A small network was shown many inputs. Here are its activations along a few directions, one row for each input.
Each table varies a few parts of the input and shows all the possible inputs, shuffled.
Descriptions start from the smaller parts, as in this example, which fits no table here: one of 8 places around a ring, together with either a single point or one of 9 places around a ring or (one of 2 separate values, together with one of 6 places along a line).
Shared parts are said once, and a part with two or three values counts as separate values.
(in the rows, 128 means zero)

Other details of the inputs shift rows strongly along two fixed directions, in all tables alike. That doesn't count.
These rows show it; all are for the same input, with only those details redrawn:
[163 133 133 105 129 138 113  57 140 155 117]
[163 134 134 104 130 140 113  55 141 156 117]
[116  96 157  94 170 158  98  80 156 151 101]
[183 160 128 111  81 108 147 126 114 121 145]
[110  97 167  93 139 135 130 194 126 102 128]
[184 159 129 112  82 109 144 120 115 125 145]
[182 158 127 111  79 107 147 127 112 121 145]
[117  94 157  94 171 159  98  81 155 150 101]

Table:
row 1: [129 189  87 137 111  92 189 146 108 146 155]
row 2: [186 160 130 156  87  97 161 156  97 156 144]
row 3: [147 122  98 114 163 132 160  71 121 192 124]
row 4: [138 142  80 131 156 111 119  66 186 144 120]
row 5: [ 91 111 131 149 189 138  86  84 148 153  93]
row 6: [152 184 104 122  73 109 125 127 118 117 160]
row 7: [170 147 109 156  78 106 154 134  96 109 140]
row 8: [ 80 130 147 104 141 130 113 203 133  95 132]
row 9: [104  84 169  94 128 135 127 189 125 103 138]
row 10: [154 199 114 167  91  95 147 161 110 149 143]
row 11: [159 180 111 174 101  80 143 153 101 121 140]
row 12: [100  91 161 145 154 118 137 208 114  99 121]
row 13: [144 185  98 150  65 125 144 142 104 128 149]
row 14: [ 90 121 106 113 189 147 108 101 206 168 112]
row 15: [169 146 109 156  71 115 155 128  96 102 143]
row 16: [159 130 127 137 128 147 128  71 130 177 108]
row 17: [100  81 164 115 116 153 138 194 120 108 135]
row 18: [ 81 125 130 136 173 163  94  95 153 171  93]
row 19: [141 154 110 126 140 123  95  53 142 119 122]
row 20: [173 145 119 140  59 124 158 131  99 137 144]
row 21: [ 76 129 151 142 145 125 129 222 124 125 127]
row 22: [173 146 117 136  74 114 143 109 110  89 159]
row 23: [ 91 100 133 115 174 146  74  67 153 120 115]
row 24: [150 183 100 128  66 123 129 128 116 115 162]
row 25: [ 75  96 143 134 131 141 118 192 120  74 139]
row 26: [ 74 100 137 141 134 140 124 198 113  82 128]
row 27: [183 158 127 111  79 107 146 126 112 122 144]
row 28: [ 76 100 138 142 139 126 123 204 111  88 125]
row 29: [ 68 120 139 133 130 142 128 213 120 116 124]
row 30: [185 172  70 142 103  75 190  86  92 142 147]
row 31: [156 123  92 126 157 118 129  66 178 146 116]
row 32: [173 143 113 150  69 116 148 113 104  97 154]
row 33: [ 90 110 126 144 185 153  92  82 144 144  91]
row 34: [ 57 105 120 123 177  97 165 201 110 103 131]
row 35: [ 97  83 163 111 140 126 121 181 124  70 138]
row 36: [144 119 130 118 167 145  91  15 156 138 102]
row 37: [ 79 114 131 124 155 180  84  83 155 154 110]
row 38: [137 138 106 134 124 142  94  45 137 121 138]
row 39: [152 120 126 135 115 145 127  70 127 174 111]
row 40: [101  95 163 151 158 111 135 213 111 107 118]
row 41: [113  85 132  98 163 133 153 218 163 123 136]
row 42: [117  90 156 131 177 156 108  93 145 185  97]
row 43: [ 96  89 152 139 146 128 138 205 110  92 116]
row 44: [110  81 157 102 152 173  99  75 154 151 113]
Q: The inputs of row 1 and row 30 match in every part but one. If row 29 is changed in the same way as row 1 into row 30, which row does it become?
A: row 7
Q: The inputs of row 35 and row 6 match in every part but one. If row 40 is changed in the same way as row 35 into row 6, which row does it become?
A: row 10
Q: Describe the family of inputs behind these rows.
A: one of 4 places along a line, together with either one of 2 separate values or one of 9 places along a line
Q: Which other rows agree with row 25 in the place on the line of 4? List them by row number.
A: row 4, row 5, row 11, row 19, row 23, row 26, row 28, row 33, row 34, row 38
Q: A walk changes only the place on the line of 9. It starts at row 2 and steps to row 42. List the rest of the walk in order.
A: row 16, row 39, row 20, row 17, row 44, row 9, row 27

Table:
row 45: [140 114 133 120 142 160  97  49 159 152 114]
row 46: [182 167 122 122  86 113 132 100 122 126 146]
row 47: [114 139 118 131 126 113 129 168 130 107 141]
row 48: [104  98 148 129 169 136 125 144 138 152 105]
row 49: [142 103 133 127 139 154 102  51 138 144 111]
row 50: [110 143 125 133 111 128 130 168 120 118 135]
row 51: [127 133 118 124 131 112 146 170 132 115 135]
row 52: [114  90 154 122 142 148 111 136 136 113 119]
row 53: [120 137 114 140 151 159  98  30 143 171 105]
row 54: [162 174  91 143  91 105 143  97 113 126 150]
row 55: [ 97  99 135 126 176 132 122 136 147 130 108]
row 56: [121 125 138 120 121 117 157 202 116 130 138]
row 57: [122 126 120 124 128 116 153 163 119 114 138]
row 58: [142 128 120 129 166 149 109  40 159 197  99]
row 59: [ 87 108 133 134 169 133 106 131 144 123 115]
row 60: [163 172  94 153  94  99 141  98 111 123 147]
row 61: [136 119 147 117 113 121 130 155 107 100 135]
row 62: [ 93 101 131 110 172 140 124 136 153 135 114]
row 63: [185 167 105 150  95 105 156  89 108 161 136]
row 64: [113 143 126 140 115 125 125 170 122 116 133]
row 65: [132 121 145 108 108 125 133 157 111 103 138]
row 66: [137 124 150 119 117 120 127 160 117 103 135]
row 67: [176 144 114 127  76 125 138  96 112 121 144]
row 68: [100  97 146 120 165 146 132 139 131 155 113]
row 69: [176 166  94 146  99  98 156  95 114 134 141]
row 70: [113 139 130 150 117 120 127 169 115 112 129]
row 71: [113 139 117 125 121 115 134 164 128 109 143]
row 72: [131 127 146 104 108 124 132 160 123 107 140]
row 73: [ 84 109 141 142 157 147 109 132 128 128 110]
row 74: [106  90 152 106 137 155 114 135 144 118 123]
Q: The inputs of row 72 and row 61 match in every part but one. If row 50 is changed in the same way as row 72 into row 61, which row does it become?
A: row 73
Q: Describe the family of inputs behind these rows.
A: one of 5 places around a ring, together with either one of 2 separate values or one of 4 places along a line
Q: Which other rows agree with row 46 in the place on the ring of 5? List them by row number.
A: row 45, row 47, row 51, row 58, row 64
Q: Which other rows does row 56 become when the place on the line of 4 takes its other values? List them by row number.
A: row 50, row 62, row 71
